[156 134 145 158 155 165 153 151  75 159 155 142 168 155 177 159 177 155
 151 162 146 166 163 153 160 166 151 160 165 180 140 149 147 158 101 165
 143 160 160 150 153 156 146 153 147 147 156 152 165 155 146] = Radat
[172 117 142 158 154 172 158 153  65 152 146 138 178 152 177 152 177 159
 148 166 143 167 183 144 160 186 144 164 184 172 133 154 143 165 132 187
 141 157 168 153 160 157 123 152 152 147 151 150 163 161 139] = Vovuv
[164 120 141 152 164 152 158 145  93 151 146 148 159 160 165 151 165 154
 141 164 146 168 170 152 159 170 142 157 165 175 142 153 147 154 148 171
 145 162 155 152 158 167 144 155 154 153 160 155 166 158 140] = ziz
[150 148 148 142 184 146 188 140 101 152 162 172 144 159 142 152 142 155
 139 153 153 160 160 159 165 155 148 144 167 162 157 147 146 149 107 152
 163 164 146 157 151 165 103 157 165 171 188 170 164 152 140] = fos
[149 118 167 156 145 152 141 160  92 152 151 162 144 151 150 152 150 151
 164 147 164 147 141 156 147 150 169 157 147 146 178 158 166 149 147 148
 163 157 159 149 152 150 136 154 159 150 151 148 148 156 175] = tiga
[160 139 155 150 153 159 162 156  83 155 153 148 152 157 156 155 156 152
 151 153 151 154 160 153 154 156 133 152 160 161 147 156 158 150 116 155
 150 154 158 149 154 155 157 153 154 151 151 153 161 151 149] = nir
[148 126 178 152 138 156 138 168  87 156 160 163 147 147 142 156 142 143
 171 144 175 145 138 146 144 145 172 160 146 144 192 158 181 153 118 147
 171 151 153 153 154 149 134 151 153 148 144 150 144 157 203] = losis
[158 134 145 158 155 165 153 151  75 159 155 142 167 155 177 159 177 155
 151 157 146 166 163 153 160 164 151 160 165 180 140 149 147 158 101 165
 143 160 160 150 153 156 146 153 147 147 156 152 165 155 146] = luva
[160 127 152 168 147 177 139 178  58 159 149 141 189 146 190 159 190 160
 163 158 144 165 161 150 149 161 152 178 157 153 139 158 151 161 127 177
 140 147 173 150 158 151 139 153 152 141 141 144 154 161 166] = vevu
[162 133 147 155 153 161 155 152  80 156 164 146 164 155 161 156 161 151
 148 153 148 159 162 150 158 154 143 161 163 167 144 153 152 154 131 156
 149 157 155 155 157 159 115 153 150 151 159 154 159 153 143] = viz
[170 119 139 153 170 169 166 149  69 159 149 143 169 163 174 159 174 173
 141 177 144 167 183 153 161 177 147 158 182 194 133 153 141 157 137 172
 139 156 155 150 162 163 146 160 145 153 168 157 177 162 136] = Por
row of ziz	[164 120 141 152 164 152 158 145  93 151 146 148 159 160 165 151 165 154
 141 164 146 168 170 152 159 170 142 157 165 175 142 153 147 154 148 171
 145 162 155 152 158 167 144 155 154 153 160 155 166 158 140]
find: [149 118 167 156 145 152 141 160  92 152 151 162 144 151 150 152 150 151
 164 147 164 147 141 156 147 150 169 157 147 146 178 158 166 149 147 148
 163 157 159 149 152 150 136 154 159 150 151 148 148 156 175]	tiga

[ 96 133 119 151 154 106 170 130]  fov
[ 96 133 119 151 154 143 187 143]  Gifal
[107 160 121 151 171  82 143 104]  gese
[120 133 119 151 154 108 170 130]  givu
after: [107]	[160]
row of Gifal	[ 96 133 119 151 154 143 187 143]
perm: [ 96 170 133 151 130 119 154 106]	fov
after: [120]	[133]
row of gese	[107 160 121 151 171  82 143 104]
perm: [151 160 107 171 121 143 104  82]	gese
perm: [171  82 143 104 107 160 121 151]	gese

[ 95 150 151 111  79] : Fegas
[150 136 134 110 138] : kal
[150 136 134 110  97] : vigeg
[150 136 111  95  79] : Digu
find: [150 136 134 110  97]	vigeg
after: [151]	[111]
row of kal	[150 136 134 110 138]
perm: [ 79  95 111 136 150]	Digu
row of Digu	[150 136 111  95  79]

[126 127 123 125 131 119 128 135 128  78 128 130 113 129 120 128]  donis
[128 123 126 135 134 119 131 119 129 127 120 129 125 123 127 120]  butif
[126 127 123 125 131 119 128 135 128  78 128 130 123 122 120 128]  malug
[128 123 126 135 134 119 131 113 129 164 120 127 125 123 127 120]  suz
[128 133 126 130 131 124 127 107 127 169 137 133 128 118 134 133]  Gutok
[130 127 131 121 125 113 129 119 128  78 135 123 126 128 128 128]  tir
[120 127 130 129 136 113 126 124 127  65 131 129 113 123 120 130]  rul
after: [136]	[113]
row of tir	[130 127 131 121 125 113 129 119 128  78 135 123 126 128 128 128]
perm: [119 119 120 120 123 123 125 126 127 127 128 129 129 131 134 135]	butif
find: [130 127 131 121 125 113 129 119 128  78 135 123 126 128 128 128]	tir
after: [137]	[133]
perm: [128 120 129 113 130 128  78 128 135 128 119 131 125 123 127 126]	donis

[133 128 123 104 130 112] = teku
[134 127 122  97 130 108] = sor
[117 129 139 186 125 165] = Dusu
[139  69 121 151 113 146] = ramu
[129 128 128 125 128 127] = rafub
[131 128 126 115 129 119] = Mup
row of Dusu	[117 129 139 186 125 165]
row of sor	[134 127 122  97 130 108]

[112 104 125 145 112  87  86 135 159  58] -> rupa
[119 132 188 200 129 155 160 101 114 160] -> keti
[174 186 132 113 179 180 141  69 112 179] -> fikod
[105 187 147 129 195 116 105 111  81 157] -> defis
[ 80 112 181 148 115 144 154 108 145 192] -> pul
[155 200 160 188 132 159 114 129 101 119] -> zeduv
[132 188  91 175  64 137  69 201 199  61] -> tose
[186 179 180 132  69 174 179 113 112 142] -> gupal
[105 187 147 129 195 116 105 111  81 177] -> fiv
perm: [101 114 119 129 132 155 159 160 188 200]	zeduv
perm: [142 112 113 179 174  69 132 180 179 186]	gupal

[149 146 162 110 135 113 144 130 142 130] = kam
[151 147 156 124 140 116 133 122 139 134] = luv
[144 139 201  76 137 114 147 142 140 130] = dolis
[145 141 181  97 141 116 138 134 142 132] = Nosa
[152 147 188  93 128 110 150 145 144 134] = zit
row of kam	[149 146 162 110 135 113 144 130 142 130]
after: [128]	[110]
after: [114]	[147]

[130 134 108 101 131 119 123 116 140 138] : lizes
[150  75 134 166 146 177 175 122  82 133] : Las
[151 115 128 121 135 124 158 141 134 134] : basul
[122 110 145 178 122 122 157  93 135 143] : nopu
[179  82  90 140  71 139 160 169  82  73] : lede
[178 105 102 131  73 130 162 164  97  76] : lobim
[ 91 179 140 169 139 160  71  73  82  91] : med
[178 105 138 131  73 130 162 164 119  76] : kis
find: [151 115 128 121 135 124 158 141 134 134]	basul
perm: [ 91  82  73  71 160 139 169 140 179  91]	med
after: [101]	[131]
after: [116]	[140]
perm: [ 71  73  82  82  90 139 140 160 169 179]	lede
row of nopu	[122 110 145 178 122 122 157  93 135 143]
after: [90]	[140]

